These are the activations of a small neural network, seen along a few directions. Each row is one input.
Each table varies a few parts of the input and shows all the possible inputs, shuffled.
A made-up example of a description, with smaller parts first: ring(8) and (point or ring(11) or (values(3) and line(4))).
Shared parts are said once, and a part with two or three values counts as separate values.

Other details of the inputs shift rows strongly along two fixed directions, in all tables alike. That doesn't count.

Table:
R1: [ 18 -15   2   0 -12  -7 -13  11 -17 -17  -3]
R2: [ 31 -11 -38 -24  53   9   5 -13  28  -8 -11]
R3: [ 42   9 -25  -4 -25 -14 -77  87 -34 -79 -31]
R4: [ -3   3 -13  19 -44  13 -10  24  27 -16  18]
R5: [-19   3  44  14 -46  -3   9   7 -64  37  12]
R6: [ -2  -1  -2 -13  26  -6  42 -37   9  20   3]
R7: [ 19  -1 -26 -24  56  13  -8   2  42   3 -11]
R8: [-28  -6  61   7 -12   2  46 -32 -15  77  29]
R9: [-27  -2  40  12  -3  -3  51 -41  -8  31  13]
R10: [ 27   7 -14  12 -26 -26 -90  73 -12 -88 -32]
R11: [-18   2  21   8 -40 -22   0  -4 -47  -3   6]
R12: [ 34 -27 -71 -32  95  21   2 -30  85 -35 -42]
R13: [ 11  -7 -88 -17  60  54  -4 -19 109 -12  -9]
R14: [-18 -11  54  11 -13   9  59 -33 -29  76  19]
R15: [ 14  26  10  16 -50 -40 -71  72 -46 -65 -11]
R16: [-17 -10  24  -1  -2   4  40 -43 -27  55  21]
R17: [-23   0   2  -3  29   9  33 -44  11  18  -1]
R18: [ -7  20  22  24 -66 -35 -70  58 -61 -47  -6]
R19: [ 22   0 -87 -19  64  43   5  -8 112 -17  -5]
R20: [-39   1  52   4  -9   6  42 -39 -23  84  31]
R21: [-16  20  32  11 -32 -24  11   6 -40 -12  10]
Description of these inputs: values(3) and (point or ring(6)).
The inputs of R15 and R10 match in every part but the values(3) part. If R2 is changed in the same way as R15 into R10, which row does it become? -> R1
Which other rows agree with R18 in the values(3) part? List them by row number. -> R5, R11, R13, R16, R17, R20

Table:
R22: [-28 -21 -11   2   2   8  39 -57   3  25  27]
R23: [-34  -4  54   2  13  23  82 -23  17  90  37]
R24: [-22  -5  21 -14   0  27  26 -45  19  90  29]
R25: [-20  10   8  25 -34 -24 -29   3 -44   9  11]
R26: [-11  19  29  12  21  24  49 -11  32  39  16]
R27: [-18  19  12  10   8 -31 -27   5 -10 -53 -21]
R28: [-11  19  27  28 -24 -18  16  -5  26  17  10]
R29: [ 42   9   6 -11  -5 -38 -25  35   3 -38   7]
R30: [-26  32   1   2 -27   1 -22  27 -37   7  23]
R31: [  0 -12  39  15 -35  -3 -13  34   2   9  20]
R32: [ 15 -15 -28 -15 -47  11 -36  23  16 -41   2]
R33: [-18  29 -17  -6  11   0 -19  23  27 -34  11]
R34: [ -7 -15   4 -18 -29  -1 -17   3 -30 -37 -21]
R35: [  9 -34   6  -6  -8   9  -4  16 -33 -31 -25]
R36: [ -7  32 -36  -2  32  -2 -10  16  50 -42  -4]
R37: [ 21 -15 -27  -7 -29  21 -12  61  -8 -40  -4]
R38: [-32   9  30  23 -61 -25 -39  15 -72  14  27]
R39: [ 12  19 -36  12 -38  -2  -4  42  -2 -51 -15]
R40: [ 41  -2 -14 -26  44  -3  14 -19  11  40  10]
R41: [ 28 -42 -36 -11  18  38  13  -4  47   1   0]
R42: [-27   5  50  -8 -24 -20 -19   9 -25 -14 -12]
R43: [-29  24  10  15 -88 -12  -4  34 -62 -30  36]
R44: [-17  -6  14  10   3  -4  55 -49 -12  15 -20]
R45: [ 10   0 -21  14  20 -20 -23  11  45 -30 -30]
R46: [-22 -23  49  -6  45  11  45 -32   9  45  -7]
R47: [  2 -17 -18 -19  21  -1 -38   9  50 -22 -16]
R48: [ -8 -26  24 -12  48  26  22 -26 -15  58 -16]
R49: [ 34  -5 -10 -38  74 -13   2 -21 -18   8 -29]
R50: [  8  11 -42 -33  20  29 -38  33  28  -5 -15]
R51: [ -6   9  19  17 -31  29  58  -8 -16  28  24]
R52: [ 17   2  -5 -28  20   3  87 -35  -5  37  26]
R53: [-34  24  40  19 -34 -28 -17  -3 -77   3  -2]
R54: [-23  11  52   7 -73 -18 -21  21 -11   9  30]
R55: [ -6  -7 -35  -8  39   4  16 -43  13 -37 -26]
R56: [  0 -50   2   2  -3  19  38 -21   0  35   9]
R57: [-19  12  13  31 -85 -19   6  -1 -38 -16  35]
R58: [  7   7 -44  -8  16  13 -56  12  23 -20   3]
R59: [  2 -11 -51 -10  13  23   0 -27  43 -24  14]
R60: [ 26  -7 -10  18  -2   8 -53  32 -14 -13 -19]
R61: [ -1  -5 -13  15  -9  12  56 -46  37  31   8]
R62: [ -8  -4 -25  -1  27 -11 -39   3  35 -39  -3]
R63: [ 50  -9 -18 -14 -26 -23  -3  19 -18 -39  10]
R64: [-25 -12  26  -6 -20   4   0 -22 -21  65  16]
R65: [ -9 -25  43  17 -25 -13  -7  25 -14  15  11]
R66: [ 16 -12   0  17 -15  31  32 -23  19  14  15]
R67: [ 48 -29 -37 -25  25 -19  10  -8   0 -28  -9]
R68: [ -1  10 -27  -3  18   0 -39   7  53 -40   8]
R69: [ 13 -14 -32  18 -22 -12  -6   5   6 -34 -22]
R70: [ 29  15 -35  -3  38  40 -22  33  25  -6 -19]
R71: [ 16   4  36 -20  28 -44   8  -2 -30 -19 -12]
R72: [ 20 -11   1  10 -13   7 -20  17 -32 -60 -33]
R73: [ 16  -8   7  19  12  -1 -25  16  25 -23 -13]
R74: [ 30  18 -15 -34  59 -11  29   5  34  -5   4]
R75: [  7  13  41  32 -39  -3 -15  24   3  -6  16]
R76: [ 18 -10  30 -16 -17 -38  29 -10 -73 -17  -3]
R77: [ 36  -6  -3 -14   6 -34 -26  18 -43   5  -2]
R78: [ -1  -9 -33  16 -30 -17 -20   2 -12 -49  -2]
R79: [-13  13 -44  -4  17  21  45 -29  31  -6  11]
R80: [  3  -1 -38 -27 -20  24  -5  22  18 -28  -1]
R81: [ -1  13 -25 -30  22  16 -22  29  58 -25  -9]
R82: [-11   8  61  22  -8 -10   1   4 -29  -9 -13]
R83: [-24  -1  59  12  33  24  59 -64 -29  90   1]
R84: [ 31  -3 -24   4  37  39 -17  -2  42  18  -9]
R85: [ 40  16 -35 -38  59   4  11   9   8  16  -4]
R86: [ 37 -12 -11 -22  50 -34  -3  -1  23 -17  -7]
R87: [  9 -36 -44 -24   6  17 -12 -13  34 -19 -13]
R88: [-17  13  38  39 -70 -34 -20  22 -66  26   3]
R89: [  4  -7 -19 -33  36  15 -47   4   3 -16 -41]
R90: [-22  30 -20  -1  25  15  23 -18  11  36  12]
R91: [  3  28 -27   3  32   2   8  17  60 -19 -20]
R92: [  4  14  -5  18 -10   1  -6  -2  11  30  -2]
R93: [-18  20  45  24 -24 -39  -8  13 -28 -25 -26]
R94: [-17  16  33  18 -15 -19  -3  -4 -50  18 -25]
R95: [ -4 -34  17   3  15  18  12 -12 -10  70   7]
R96: [-53   7  43  -3  40  -4  50 -70   4  42  14]
R97: [-12  15 -10  11   5   6   1 -27  13  33  18]
R98: [ -4  21 -10  17 -13 -19 -32  13  31 -40   9]
R99: [ -9  -8  10 -10  28  41  42  -4   6  82  16]
R100: [-11  -7 -19  -9   3  -2 -15 -12 -22 -55 -15]
R101: [ 10 -14  19  10 -35  12 -29  38 -24  28  14]
R102: [-13   1 -23 -19  62  13 -21 -29   3  -3 -22]
R103: [-30   8  21  24 -10 -29   7 -21   4   7  17]
R104: [  8  23 -42  -4  39  20   5   9  37  16 -22]
R105: [  4 -12  34  39 -86 -11 -11  26 -65 -19  12]
What is each input in this table made of? -> values(3) and line(4) and (point or ring(6))
The inputs of R100 and R59 match in every part but the line(4) part. If R89 is changed in the same way as R100 into R59, which row does it become? -> R24
The inputs of R22 and R43 match in every part but the line(4) part. If R103 is changed in the same way as R22 into R43, which row does it become? -> R36
Change only the ring(6) part in R80. List by row number the other rows that result. -> R37, R39, R43, R51, R79
Change only the values(3) part in R54. List by row number the other rows that result. -> R24, R32
Change only the values(3) part in R42. List by row number the other rows that result. -> R34, R89
Which other rows agree with R105 in the line(4) part and the values(3) part? List them by row number. -> R22, R56, R67, R69, R78, R87

Table:
R106: [ 23 -12 -36 -17  25  -4  -2  -2  24 -35 -20]
R107: [ -24    9   69   34 -106  -48   17   16 -100    8   33]
R108: [ 23  -4 -48 -12  59  14 -19 -16  38 -20 -14]
R109: [ -5 -12  17   7  13  12  47 -49  -6  43  18]
R110: [ -6  -9  -5  -4  65   4  65 -67  50  44   1]
R111: [-33  10  33  18   3   4  50 -44 -10  44   0]
R112: [-27 -15  26 -12  17  14  51 -40  -4  40  12]
R113: [-23   3  43  17 -49 -19 -10   5 -58  27  23]
R114: [ 30  13 -37 -15  27   9 -37  42  11 -29 -15]
R115: [-24  14  64  22 -61 -41  26  -3 -55  18  23]
R116: [ 21  15 -61  -4   9  -2 -74  48   4 -89 -47]
R117: [-10 -17  14   0  45  14  31 -45  28  50   2]
R118: [-11  13 -17  23 -39  19 -10  23  51 -12  22]
R119: [-39  14  63  35 -85 -17  29  -3 -89  26  17]
R120: [ -9  -3 -16 -22  60   6  60 -69  43  48   7]
R121: [  3   6  24  21 -20 -16 -15   8 -26 -12   4]
R122: [  2  19  14  -1 -54 -31 -48  44 -49 -55   4]
R123: [ 17   5 -58  15 -59  18 -66  75  37 -82   3]
R124: [ 10   7 -85  -6  16  39 -33  20  97 -38   3]
R125: [ 17  -5 -28 -12  10  -2 -51  25   5 -22 -18]
R126: [ 18  -6 -14 -17   4  -1 -14  10   3 -44 -11]
R127: [ 21 -19 -33 -18  70  20 -10 -15  61   5 -29]
R128: [-12   3  51   8 -21  -7  24  -6 -25  55  14]
R129: [  9 -19  -5 -20  42  26  41 -35  27  56  -2]
R130: [  39    4  -41  -17   20  -10  -70   51   27 -103  -39]
R131: [-12 -16  35   4 -22   2  24 -18 -28  50  13]
R132: [ -2  -7  -9 -25  61  25  43 -50  39  73   5]
R133: [-28  -5   5 -21  47  16  40 -47  19  41   9]
R134: [-21   3  36   4 -19 -14  -6  15 -27 -11   1]
R135: [ 20   5   2   0 -17   3 -12  43 -28 -12  -1]
R136: [  6  19  35  16 -36 -14 -14  48 -41  -2   7]
R137: [ 17  -2 -51 -16  52  -4  -5 -15  39 -24 -17]
R138: [  9 -10  15  14 -56 -17 -55  51 -55 -39  -6]
What is each input in this table made of? -> values(3) and (point or line(10))
The inputs of R120 and R106 match in every part but the values(3) part. If R124 is changed in the same way as R120 into R106, which row does it become? -> R123
Change only the line(10) part in R116. List by row number the other rows that result. -> R108, R113, R114, R120, R122, R125, R132, R133, R137
Which other rows agree with R121 in the values(3) part? List them by row number. -> R110, R111, R115, R117, R118, R127, R128, R130, R134, R136
